A small network was shown many inputs. Here are its activations along a few directions, one row for each input.
Each table varies a few parts of the input and shows all the possible inputs, shuffled.
A made-up example of a description, with smaller parts first: one of 8 places around a ring, together with either a single point or (one of 2 separate values, together with one of 4 places along a line) or one of 9 places around a ring.
Shared parts are said once, and a part with two or three values counts as separate values.

A family of inputs:
row 1: [2, -5, 13, -3, -17, -2, 21, 4, 4, 7, 6, 5, -3, 3, -5, 46, 24, -22]
row 2: [0, -3, -4, -1, 5, 15, -21, -9, 16, -21, 11, 7, 0, 15, -1, -5, -2, -2]
row 3: [2, -4, 6, -1, 11, -17, 0, 13, -25, 10, -15, -3, -9, -18, -10, -16, 5, -11]
row 4: [-1, 10, -6, 2, 13, -11, -6, 2, 2, 12, -14, -12, 2, -2, -5, -30, -4, -20]
row 5: [-3, 4, 1, -2, 5, -21, 1, 10, -1, 12, -14, -22, -1, -16, 4, -22, -3, 12]
row 6: [0, -16, 2, 14, -1, 12, 12, 3, -22, -11, 4, 17, 1, 7, 5, 7, -3, 1]
row 7: [4, 12, -1, 10, 8, 4, 17, 7, -8, 12, -2, -7, 12, -5, 14, -14, -8, 25]
row 8: [-7, -5, -1, 12, -3, 11, 12, 1, 2, -7, 9, 0, 13, 1, 9, 3, -14, 25]
row 9: [6, 16, -7, 10, 11, 17, 10, -1, -6, 12, -1, 0, 14, 8, 8, -26, -7, -7]
row 10: [7, -1, 3, 8, 13, 9, 17, 7, -31, 11, -7, 10, 3, -3, 5, -9, 2, 2]
row 11: [-6, -5, 3, 0, -1, 4, -13, -9, 16, -19, 8, 3, -4, -5, 6, 7, -8, 27]
row 12: [2, -15, 6, 4, 2, 5, -13, -2, -8, -19, 8, 20, -20, 4, 0, 11, 0, 4]
row 13: [0, -2, 5, -15, -2, -19, -21, -2, -15, -3, -7, 7, -25, -5, -18, 0, 5, -3]
row 14: [-4, 3, -1, -19, -5, -21, -19, -12, 8, -3, -7, -14, -14, -10, -5, -4, -3, 19]
row 15: [0, -3, -5, 10, 0, 21, 4, -3, 4, -10, 11, 7, 18, 17, 5, -10, -12, -7]
row 16: [0, 8, -8, -16, 2, -9, -29, -11, 10, -3, -8, -7, -9, 9, -14, -12, -2, -10]
row 17: [-4, 1, -1, -4, -23, -4, 14, 0, 26, 15, 11, -10, 10, -9, 5, 44, 16, -1]
row 18: [2, 5, -7, -11, -17, 6, 14, 1, 30, 7, 7, 0, 11, 10, -3, 32, 15, -30]
Question: What do these inputs look like to the network?
Answer: one of 3 separate values, together with either a single point or one of 5 places around a ring
Question: Changing only the choice among 3 separate values turns row 7 into row 9. The same change can be made to row 17. Which row results?
Answer: row 18
Question: Which other rows agree with row 12 in the choice among 3 separate values? List them by row number.
Answer: row 1, row 3, row 6, row 10, row 13

A family of inputs:
row 19: [5, 6, 5, 7, 22, -14, 9, 14, -37, 13, -24, -8, -5, -7, 0, -45, -9, 2]
row 20: [6, 2, 2, -3, -11, 18, 18, -5, 0, 0, 13, 14, 5, 8, 8, 33, 9, 12]
row 21: [-5, -13, -1, -3, -10, -3, 1, 5, 18, -7, 3, -3, 5, 2, -7, 16, 8, -27]
row 22: [-6, 5, -10, 1, 6, -1, -16, -9, 4, -11, -4, -12, 7, 5, 3, -37, -27, 25]
row 23: [-8, -5, 7, -9, -17, -19, 0, 1, 21, 3, 2, -13, -5, -13, -5, 31, 13, -3]
row 24: [1, -2, -1, -3, 16, -14, -20, -1, -41, 3, -17, 5, -16, -11, -13, -35, -10, 7]
row 25: [1, 13, -8, 13, 23, 2, 5, 8, -8, 18, -10, -14, 17, -14, 12, -46, -13, 11]
row 26: [2, 0, 3, -3, 23, -6, -33, -4, -9, -17, -8, 4, -23, -4, -3, -36, -9, 15]
row 27: [3, 13, -1, -17, -15, -9, -1, -9, 18, 14, 2, -7, -6, -1, -3, 30, 15, -1]
row 28: [-5, -16, 4, 15, -8, 11, 9, 3, 9, -10, 12, 7, 7, 6, 4, 21, 3, -15]
row 29: [5, 8, -6, -12, -9, 6, 1, -4, 15, 4, 4, 4, 4, 13, -7, 14, 9, -25]
row 30: [-4, -17, 7, 8, -14, 7, 18, 8, 4, -10, 14, 10, 4, -4, 7, 35, 4, 10]
row 31: [4, 5, 0, 5, -6, 22, 8, -8, 6, 0, 13, 12, 8, 18, 3, 20, 7, -12]
Question: What do these inputs look like to the network?
Answer: either one of 5 places around a ring or (one of 2 separate values, together with one of 4 places along a line)
Question: What sort of input is row 21?
Answer: one of 2 separate values, together with one of 4 places along a line
Question: Start at row 24 and move only the place on the ring of 5, one step at a time. The first step leads to row 19. Which rows follow, in order?
Answer: row 25, row 22, row 26

A family of inputs:
row 32: [4, -2, 13, -22, -12, -25, -3, 3, -3, 7, -6, 1, -24, -8, -15, 30, 24, -13]
row 33: [9, 13, -4, 10, 33, 16, -14, -1, -26, -4, -7, 8, -1, 3, 7, -55, -19, 25]
row 34: [1, 17, -6, -25, -13, -18, -8, -4, 29, 12, -7, -15, -6, 1, -15, 15, 15, -26]
row 35: [3, -9, 2, 21, -5, 23, 32, 10, -6, 8, 11, 11, 24, 8, 5, 21, 7, -32]
row 36: [-8, -6, -6, -7, -10, -2, -16, -5, 38, -18, 8, -6, 0, 11, -4, 13, -3, -13]
row 37: [1, 5, -5, 18, -8, 20, 33, 10, 18, 12, 11, -5, 31, 12, 14, 9, 1, -20]
row 38: [2, -11, 14, 21, -4, 13, 41, 15, -16, 5, 7, 11, 11, 2, 9, 28, 9, -7]
row 39: [-9, -6, -1, 1, 16, -18, -30, -3, -19, -16, -14, -9, -11, -7, -10, -54, -27, 16]
row 40: [5, 11, -9, 1, -6, 25, 5, -12, 23, -4, 16, 8, 12, 25, 8, 10, -3, -4]
row 41: [1, 10, -5, -1, -7, 20, 6, -14, 20, -3, 16, 3, 14, 12, 13, 16, -2, 20]
row 42: [3, 0, -6, 18, 24, 4, 19, 16, -38, 10, -18, -5, 17, -5, 11, -57, -24, 11]
row 43: [-9, -9, -1, -7, -12, -6, -16, -9, 35, -16, 8, -12, 1, -3, 1, 18, -2, 11]
row 44: [-4, 3, -1, 17, -9, 16, 36, 8, 15, 14, 10, -12, 32, -2, 19, 14, 3, 5]
row 45: [6, 10, -7, 4, 22, 11, -11, -5, -33, -6, -9, 5, 3, 9, 1, -53, -26, 27]
row 46: [-4, -6, 3, 20, -9, 12, 39, 13, -5, 13, 9, 3, 20, -7, 14, 25, 2, 9]
row 47: [4, 16, 1, -9, 24, -34, -29, 0, -21, 20, -30, -18, -25, -19, -10, -46, 0, -1]
row 48: [1, 4, 3, -24, -16, -26, -5, 1, 7, 15, -4, -8, -17, -17, -11, 28, 16, 1]
row 49: [-4, -22, 11, -3, -11, -7, -10, 0, 4, -26, 7, 10, -20, 0, -6, 29, 9, 0]
row 50: [-6, -4, 3, 7, 27, -14, -34, 1, -12, -14, -13, -6, -15, -14, -5, -56, -20, 14]
row 51: [6, -4, -3, 4, -6, 29, 3, -10, 0, -8, 16, 24, 4, 20, 1, 21, 5, -15]
row 52: [-7, -20, 0, -4, -10, 2, -17, -4, 14, -22, 10, 10, -8, 8, -11, 23, 7, -23]
row 53: [-1, 14, -1, -26, -14, -22, -7, -7, 26, 15, -6, -22, -6, -12, -9, 20, 16, -4]
row 54: [1, 1, -2, 3, -10, 17, 8, -8, 0, -4, 15, 16, 3, 5, 10, 26, -1, 23]
row 55: [-8, -17, 2, -4, -15, -10, -13, -2, 15, -17, 9, 2, -10, -8, -2, 26, 0, 15]
row 56: [2, 1, 1, -22, -12, -16, -9, -2, 7, 9, -5, 3, -11, -1, -22, 25, 24, -36]
row 57: [6, -5, 9, 4, -6, 20, 11, -6, -10, -12, 12, 24, -8, 13, 6, 29, 7, 8]
row 58: [6, 4, -3, 24, 35, 8, 16, 19, -31, 11, -15, -2, 13, -12, 17, -60, -16, 8]
row 59: [1, 13, -3, -15, 14, -37, -25, -3, -28, 18, -31, -20, -21, -12, -16, -45, -7, 2]
Question: What do these inputs look like to the network?
Answer: one of 4 places along a line, together with either one of 2 separate values or one of 5 places around a ring
Question: Start at row 32 and move only the place on the ring of 5, one step at a time. The first step leads to row 48. Which rows follow, in order?
Answer: row 53, row 34, row 56
Question: Which other rows does row 45 become when the choice among 2 separate values takes its other values? List them by row number.
Answer: row 33
Question: Which other rows agree with row 55 in the place on the line of 4? List them by row number.
Answer: row 36, row 39, row 43, row 49, row 50, row 52
